These are the activations of a small neural network, seen along a few directions. Each row is one input.
Each table varies a few parts of the input and shows all the possible inputs, shuffled.
A made-up example of a description, with smaller parts first: ring(5) and (point or line(11) or (values(3) and line(6))).
Shared parts are said once, and a part with two or three values counts as separate values.
In the rows, 128 means zero.

A family of inputs:
x1: [170 151 203 120 139 182 108  81  94 194 163 110  64 101 189 135 132]
x2: [122 127 167  78 116 173 146  84 103 203 219 101  83  53 205 127 132]
x3: [181 157 201 128 124 149 104  72  84 160 140 106  23 105 131 147 152]
x4: [113 104  38 136 114 133 101 185 176  36  50  99 147 157  85  82 122]
x5: [131 117 111 138 124  91 107 154 142 130 103 140 208 153 134 124 115]
x6: [142 141 112 163 154 165 176 142 108  49 134 150 116 160  81 133 152]
x7: [204 152 139 131 133 224 145  82  93 126 145 117   8 102 135 111 164]
x8: [131 121 103 156 122  57 110 156 115 105  77 124 161 164  84 133 126]
x9: [148 155 195 123 144 148 123 114 111 180 146 147 101 129 165 126 131]
x10: [ 87 104  76 136 116  60  60 164 149  97  51 105 157 165  76 123 110]
x11: [152 125  59 164 120 128 149 165 144  48  84 120 152 163  94  84 144]
x12: [ 85 103  81 123 115 100  58 155 172 127  75 121 207 153 119 112  92]
x13: [119 131 165 151 152 122 130 131 115 120 150 175 165 148 142 163 120]
x14: [ 76 118 130 106 125 118 184 117 144 137 185 155 184 108 164 174 116]
x15: [104 133 160  75 126 138 170 101 126 190 188 132 123  84 184 124 127]
x16: [179 167 128 139 153 187 163 123 110 110 128 139  50 122 108 100 161]
x17: [119 135 162 166 144  92 135 131  87  94 122 159 124 152  82 170 128]
x18: [156 168 185 139 130 118 121 113  94 150 124 139  60 128 104 138 142]
x19: [ 54  65  59  82 107  88 110 147 211 152 132 101 208 109 125 122  77]
x20: [ 90  86  86 106 102  88 160 142 181 154 144 120 219 106 150 132 116]
Changing only one part turns x12 into x13. The same change can be made to x19. Which row results?
> x14
Describe the family of inputs behind these rows.
> line(4) and line(5)
Change only the line(4) part in x9. List by row number the other rows that result.
> x15, x16, x18

A family of inputs:
x21: [127 127  96 154 135 108 134 160 139  81  93 144 162 164  91 120 129]
x22: [ 94 105 104 135 123  83  94 152 147 114  99 130 192 152 114 138 105]
x23: [126 120 128 124 115  97  99 128 131 149 109 112 138 129 129 127 121]
x24: [102 120 121 138 129  78 118 152 138 124 107 146 188 152 114 138 113]
x25: [119 111  78 153 128 114 110 160 148  71  83 128 165 163  90 120 120]
x26: [123 135 163 131 133 112 136 114 107 143 148 138 114 121 126 157 130]
x27: [119 129 144 114 125 120  95 120 130 157 120 116 112 122 132 128 117]
x28: [143 136 117 131 128 148 110 130 128 112 104 117  88 131 110 108 135]
x29: [151 128 103 140 120 127 115 138 131 105  92 111 114 139 106 109 137]
x30: [115 117 114 101 121 146 125 123 149 148 139 111 121 106 144 111 121]
x31: [188 171 194 137 148 194 150  90  72 144 163 136  33 112 152 127 160]
x32: [167 164 222 124 142 167 134  77  79 188 180 140  58 101 170 151 143]
x33: [ 87  96  76 122 118 110 125 155 169 102 116 123 200 137 128 123 108]
x34: [163 155 189 108 139 194 164  78  96 182 198 135  64  84 185 136 148]
x35: [121 111  97 111 112 124 129 132 150 139 130 107 147 112 141 110 123]
x36: [ 96 111  93 123 124 104 149 155 160 113 125 140 196 138 129 124 116]
x37: [119 125 133 115 128 138 166 114 125 133 166 133 122 107 140 140 133]
x38: [144 144 135 144 136 141 151 123 103  99 131 135  91 133 104 135 146]
Describe the family of inputs behind these rows.
> values(3) and (point or line(5))
Changing only the values(3) part turns x33 into x25. The same change can be made to x36. Which row results?
> x21

A family of inputs:
x39: [145 125  69 152 124 120 125 167 147  75  73 128 160 162  97  92 136]
x40: [129 131 148  95 124 168 108 103 132 178 152 106  92  95 172 115 123]
x41: [139 123 122  96 117 163 153 116 149 169 163 112 128  90 179 101 132]
x42: [136 120  81 153 120  93 112 155 134  77  68 112 126 157  68 116 134]
x43: [104 129 179 130 137  90  93 122 119 163 131 151 158 141 141 165 106]
x44: [128 122 131  92 110 135 138 103 130 172 158  98  95  84 154 118 131]
x45: [185 182 192 159 158 173 162 101  61 106 145 154  17 133  99 142 168]
x46: [101 104  95  83 115 167 156 113 165 149 172 108 133  84 164 117 119]
x47: [102 125 163 131 121  58 122 124 115 158 135 141 164 131 123 169 116]
x48: [138 127  99 155 132 124  79 153 135  81  66 120 123 166  82 109 123]
x49: [ 71 103 124 118 130  94 138 138 145 134 155 148 200 127 139 161 103]
x50: [111 125 149 130 132  90 139 135 130 156 143 154 196 139 151 146 116]
x51: [201 172 190 159 149 190 139  93  65 121 145 139  35 129 135 135 163]
x52: [102 104  50 138 123 125 129 169 166  52  86 118 165 154  88 106 122]
Describe the family of inputs behind these rows.
> values(2) or (values(3) and line(4))
Change only the line(4) part in x43. List by row number the other rows that result.
> x47, x49, x50
Change only the values(3) part in x47. List by row number the other rows that result.
> x42, x44

A family of inputs:
x53: [162 141 160 112 127 166 127 118 117 177 156 118 140 109 198 107 133]
x54: [ 86 119 120 129 111  44 142 144 119 114 112 136 150 128  85 156 131]
x55: [112 118 130 100 107 146 121  91 121 157 159  94  77  82 145 151 120]
x56: [ 91 117 111 133 126  76 178 146 125 112 144 163 195 142 113 148 123]
x57: [133 139 144 107 115 112 165  90 117 165 162 111  74  85 115 146 147]
x58: [161 133 156 107 119 132  92  96 105 190 126  94  93 110 164 112 132]
x59: [ 82  95 100 131 133 106 129 138 147 108 149 140 205 136 130 150 103]
x60: [ 77 100 110 120 113  75  95 135 142 107 118 111 157 132 106 162 107]
x61: [125 110  88 135 116 148 115 130 130  79 109  92  93 128  85 122 136]
x62: [139 135 149 106 121 143 202 104 129 153 191 140 117  94 147 135 146]
x63: [121 133 150  95 137 172 139 124 144 170 168 135 115  96 180 105 124]
x64: [132 108  82 133 134 178 151 134 145  71 127 125 137 133 125 121 140]
x65: [159 184 235 178 170 155 147 104  60 122 158 187 100 163 143 172 146]
x66: [130 135 102 127 126 147  98 142 142 103  85 110  88 141  88  88 125]
x67: [119 111 136 106 123 173 155 101 135 145 186 123 120  84 175 137 121]
x68: [171 171 229 167 163 125 101 101  48 138 133 172  54 149  99 184 142]
x69: [147 131  89 144 140 142 201 148 128  73 132 141 123 143 109 119 150]
x70: [136 140  93 127 143 181 135 149 154  97 101 144 134 140 127  89 129]
x71: [131 108 135 144 114  66  71 141 141 149  72 116 173 153 124 131 107]
x72: [115 131 145  91 126 142 105 106 133 185 138 108  69 101 148 113 126]
x73: [179 135 107 151 115 132  80 136 124 108  77 105 102 148 112  86 135]
x74: [140 133  97 147 127 112 161 144 115  81 112 108  82 126  69 118 150]
x75: [129 117 124 152 127 102 102 156 147 149 108 143 222 158 153 128 113]
x76: [ 90 119 112 122 142 109 115 156 162 138 121 153 203 148 131 128 100]
x77: [178 144 100 152 130 167 118 146 140 102  95 136 149 152 152  88 144]
x78: [ 85 120 125 113 123  76  84 149 159 136  90 123 154 147 105 134  98]
Describe the family of inputs behind these rows.
> values(2) and (point or (values(3) and line(4)))
Changing only the values(2) part turns x78 into x76. The same change can be made to x57. Which row results?
> x62
Change only the values(3) part in x76. List by row number the other rows that result.
> x63, x70
Change only the values(2) part in x60. List by row number the other rows that result.
> x59
Change only the values(3) part in x60. List by row number the other rows that result.
> x55, x61
Change only the values(2) part in x67. List by row number the other rows that result.
> x55

A family of inputs:
x79: [100 103 155 103 115 122 107 102 142 194 169 125 166  99 182 156 103]
x80: [160 166 211 116 136 159 130  87  80 184 169 121  37  98 157 131 146]
x81: [ 86 103 143  85 114  82 150 111 156 202 178 128 179  90 163 155 103]
x82: [100 109 119 149 124  70  80 156 137 103  87 134 200 170 111 154 103]
x83: [170 130  82 129 118 172 143 140 150 100 113 113 116 125 132  77 147]
x84: [154 127  89 135 123 183 153 124 133  79 126 100  77 114 109 113 151]
x85: [173 144 106 125 123 178 124 115 129 106  97  98  38 123 110  89 152]
x86: [149 142 147 174 143 114 131 125  82  77 115 149 108 164  75 158 144]
x87: [104 131 137 153 152  99 113 158 132  95  97 163 158 172  94 144 118]
x88: [ 83  89  40  96 103 100 140 161 179 121 116  99 182 116 123  95 115]
x89: [110 115  74 110 127 169 135 149 167 100 117 119 130 124 120  88 118]
x90: [170 163 163 170 146 113  98 130  79 108  85 146  69 159  70 139 145]
x91: [157 148 180 115 135 158 154 101 101 181 169 138 115 105 183 132 143]
x92: [102 143 168  97 140 150 140 104 130 180 181 150 128 103 171 144 117]
x93: [144 144 186 120 135 159 159  86  82 152 190 136  71  93 167 158 143]
x94: [103  88  56 110 111 135 100 146 171 109 108  89 172 120 137  95 110]
x95: [ 77 113 110 139 114  35 121 164 148 110  92 144 213 156  96 148 110]
x96: [162 148 138 178 143 105 127 146 105 102  94 154 144 174 104 130 137]
Changing only one part turns x81 into x95. The same change can be made to x80. Which row results?
> x90
Describe the family of inputs behind these rows.
> values(3) and line(6)
Change only the line(6) part in x94. List by row number the other rows that result.
> x83, x84, x85, x88, x89
Change only the values(3) part in x93. List by row number the other rows that result.
> x84, x86
